A small network was shown many inputs. Here are its activations along a few directions, one row for each input.
In each table, some parts of the input vary, and every possible input appears once, in random order.
A made-up example of a description, with smaller parts first: one of 2 separate values, together with either a single point or one of 11 places around a ring or (one of 4 places along a line, together with one of 8 places around a ring).
Shared parts are said once, and a part with two or three values counts as separate values.

Table:
r1: 2.092,-3.194,1.016,-1.999,2.078,0.134,-4.792,0.378,0.890,2.152,-1.622,-1.153,2.301,1.555,2.624
r2: 2.754,-3.746,2.223,0.019,2.127,-1.426,-6.642,0.207,2.399,4.291,-1.128,-2.029,3.615,0.865,1.689
r3: -2.442,0.573,2.214,-0.543,3.227,4.282,-6.453,4.938,1.195,3.800,4.653,-4.454,4.631,-3.321,-1.887
r4: 1.559,-2.195,0.369,-3.525,2.085,0.514,-2.425,0.644,0.476,-0.238,-1.569,0.186,-0.061,2.989,2.879
r5: 0.844,2.716,-3.354,8.285,-7.132,-6.421,6.320,-6.083,-0.647,1.846,-0.491,2.643,-1.374,-1.331,-3.757
r6: -4.491,2.736,-0.351,-6.638,3.890,8.134,2.631,6.306,-1.923,-4.912,3.416,-0.450,-2.538,-0.478,0.739
r7: 0.199,1.299,-0.216,8.156,-6.048,-5.298,4.448,-6.135,-0.669,-0.800,-1.926,1.308,-0.872,-3.969,-4.378
r8: -2.657,1.045,1.603,-1.927,3.149,5.820,-4.464,5.080,0.421,1.711,4.682,-3.380,2.915,-2.743,-1.129
r9: 2.832,0.898,-2.792,9.371,-7.991,-9.109,6.442,-7.710,-0.105,2.388,-3.045,3.833,-1.751,0.451,-1.849
r10: -4.683,5.640,0.156,7.889,-4.796,0.310,4.519,-1.548,-1.317,-1.305,4.276,-1.062,-0.182,-8.392,-8.102
r11: -1.847,3.469,-0.298,8.063,-5.465,-3.190,4.644,-4.299,-0.888,-0.977,0.963,0.222,-0.494,-5.517,-6.290
r12: 4.130,-4.919,1.679,-0.925,1.477,-2.716,-4.740,-1.552,1.615,2.527,-3.853,0.076,1.528,2.959,4.331
r13: 2.775,-3.326,-0.389,-4.879,1.620,-1.511,-0.170,-0.696,-0.238,-1.968,-4.741,2.135,-1.708,5.177,5.048
r14: 2.279,-3.263,-0.273,-5.653,2.294,-0.435,2.436,-0.279,-0.782,-4.213,-5.126,3.031,-4.057,5.162,6.137
r15: -1.043,4.833,-3.179,8.500,-6.691,-4.167,6.608,-4.078,-0.582,1.714,2.542,1.582,-1.017,-2.811,-5.690
r16: -0.443,0.031,0.374,-3.655,2.921,2.421,-2.254,2.174,0.439,-0.481,1.629,-0.744,-0.042,1.207,0.822
r17: 0.202,-1.100,1.161,-1.767,2.522,2.331,-4.409,2.353,0.919,2.030,1.394,-2.133,2.636,0.124,0.695
r18: -0.833,0.565,-0.472,-5.461,3.011,3.243,0.079,2.734,-0.255,-2.548,1.238,0.158,-1.291,1.860,1.099
r19: -3.378,2.120,0.735,-3.762,3.296,6.132,-2.236,5.208,-0.254,-0.704,4.629,-2.091,0.616,-1.389,-0.822
r20: 0.236,-1.507,-0.954,-6.736,2.855,2.404,2.382,1.632,-1.509,-4.582,-2.894,1.811,-3.265,3.786,4.429
r21: -1.569,0.641,-0.709,-6.531,3.541,4.425,2.640,3.291,-1.248,-4.734,0.416,0.909,-3.230,2.089,2.375
r22: 3.344,-3.917,0.690,-2.747,1.374,-2.226,-2.411,-1.120,0.740,0.170,-4.223,1.267,-0.453,4.597,4.752
r23: 4.454,-5.500,2.428,0.829,1.145,-3.961,-6.550,-1.262,2.469,4.785,-4.073,-1.029,3.593,2.767,3.712
r24: -3.968,2.741,-0.355,-5.913,3.516,6.861,-0.045,5.627,-1.215,-2.811,4.121,-1.240,-0.589,-0.807,-0.533
r25: 1.985,-0.435,0.099,8.914,-6.759,-8.053,4.456,-7.906,-0.397,-0.323,-4.561,2.436,-1.230,-2.294,-2.469
r26: -4.107,7.098,-2.948,8.010,-5.883,-0.706,6.348,-1.457,-1.268,1.313,5.780,0.224,-0.678,-5.817,-7.505
r27: 1.170,-1.660,-0.478,-5.329,2.178,1.328,-0.074,1.205,-0.224,-2.318,-1.959,1.094,-1.325,3.642,3.150
r28: 0.606,-1.643,2.022,-0.047,2.457,0.879,-6.288,2.347,1.960,4.187,1.473,-3.152,4.324,-0.363,-0.071
Question: Describe the family of inputs behind these rows.
Answer: one of 4 places along a line, together with either one of 2 separate values or one of 5 places along a line
Question: Changing only the place on the line of 4 turns r1 into r12. The same change can be made to r5. Which row results?
Answer: r9
Question: Which other rows does r7 become when the place on the line of 4 takes its other values? List them by row number.
Answer: r10, r11, r25
Question: Which other rows does r26 become when the choice among 2 separate values takes its other values? List them by row number.
Answer: r10
Question: List by row number the other rows that have the place on the line of 4 in common with r21.
Answer: r11, r15, r16, r17, r18, r28

Table:
r29: -0.203,1.699,-0.719,5.365,-4.006,-3.712,3.775,-3.053,-0.346,0.085,-0.563,1.015,-0.573,-1.598,-2.789
r30: -0.402,1.716,-1.485,4.585,-4.369,-3.132,4.010,-3.384,-1.198,-0.263,-0.882,1.547,-1.036,-1.778,-2.176
r31: 4.210,-5.687,1.078,-5.695,3.512,-0.753,-3.701,0.947,1.122,0.496,-5.030,1.179,-0.165,6.484,7.595
r32: -0.019,1.560,-0.579,5.832,-4.076,-3.370,1.803,-3.501,0.077,1.530,0.488,0.702,0.018,-2.056,-3.135
r33: 0.332,1.604,-0.369,6.142,-3.819,-3.900,1.246,-3.175,0.491,2.240,0.835,0.291,0.492,-2.422,-3.061
r34: 0.621,1.513,-0.777,5.940,-4.404,-2.939,2.734,-3.357,-0.050,1.185,0.358,0.924,-0.088,-1.892,-2.422
r35: 3.984,-5.805,1.028,-5.035,3.506,-1.023,-4.568,-0.119,0.753,0.547,-5.394,0.097,1.107,5.559,6.172
r36: -1.781,0.643,-0.384,-5.725,4.064,5.268,-1.557,4.707,-0.302,-0.881,2.573,-1.287,0.155,1.276,1.198
r37: -0.146,1.613,-1.184,4.772,-3.579,-2.865,4.763,-3.809,-0.658,-0.853,-0.388,1.713,-2.276,-1.557,-2.232
r38: -1.668,-0.115,1.099,-2.789,2.921,3.565,-1.899,3.114,0.010,-0.646,1.441,-1.770,0.807,-1.483,-0.127
r39: -1.649,0.428,0.775,-4.480,3.432,4.289,-2.199,3.881,0.026,-1.158,2.196,-1.465,0.522,-0.184,0.341
r40: -1.611,0.229,1.130,-3.730,3.131,3.861,-2.283,3.482,0.114,-1.088,1.904,-1.591,0.676,-0.867,-0.001
r41: -1.670,0.601,0.385,-5.183,3.686,4.711,-2.124,4.268,-0.038,-1.194,2.462,-1.355,0.360,0.519,0.637
Question: Describe the family of inputs behind these rows.
Answer: either one of 2 separate values or one of 5 places along a line or one of 6 places along a line

Table:
r42: -0.328,-0.212,0.526,-1.636,1.482,1.381,-1.561,1.747,0.315,0.348,0.756,-0.558,0.398,0.641,0.848
r43: -2.133,2.451,-0.568,1.032,-0.588,2.085,1.727,0.673,-0.683,-0.761,2.744,-0.582,-0.316,-2.914,-2.669
r44: -2.230,2.516,-0.541,1.088,-0.511,2.197,1.175,0.909,-0.607,-0.283,3.041,-0.884,0.161,-3.010,-2.833
r45: 1.256,1.105,-1.149,7.965,-5.754,-6.229,3.888,-5.797,0.045,1.527,-1.387,1.609,-0.481,-2.050,-3.260
r46: 0.673,-1.538,0.377,-3.147,2.166,0.923,-2.061,1.856,0.330,0.351,-0.870,-0.271,0.566,2.461,2.545
r47: -1.432,1.329,0.161,-0.194,0.263,1.206,0.434,1.048,-0.221,-0.779,1.445,-0.438,-0.181,-1.002,-1.227
r48: 1.085,1.160,-1.041,7.860,-5.908,-6.431,4.329,-5.821,-0.163,0.985,-1.791,1.971,-0.965,-1.749,-2.924
r49: -1.255,1.351,-0.195,-0.296,0.291,1.554,0.073,0.915,-0.204,-0.376,1.847,-0.658,0.196,-1.241,-1.504
r50: 1.887,-3.131,0.827,-3.874,2.559,0.648,-3.036,0.794,0.409,-0.142,-2.412,-0.112,0.538,2.759,3.586
r51: 0.755,-1.589,0.336,-3.194,2.097,0.826,-1.497,1.615,0.238,-0.126,-1.154,0.016,0.092,2.542,2.698
r52: 0.031,-0.307,0.102,-1.841,1.365,1.518,-0.804,1.132,0.163,-0.203,0.575,-0.186,-0.177,0.581,0.891
r53: 1.691,-3.135,1.167,-3.764,2.538,0.321,-2.667,0.930,0.378,-0.542,-2.795,0.092,0.167,2.983,3.849
Question: Changing only one part turns r51 into r46. The same change can be made to r43. Which row results?
Answer: r44
Question: Describe the family of inputs behind these rows.
Answer: one of 2 separate values, together with either a single point or one of 5 places along a line
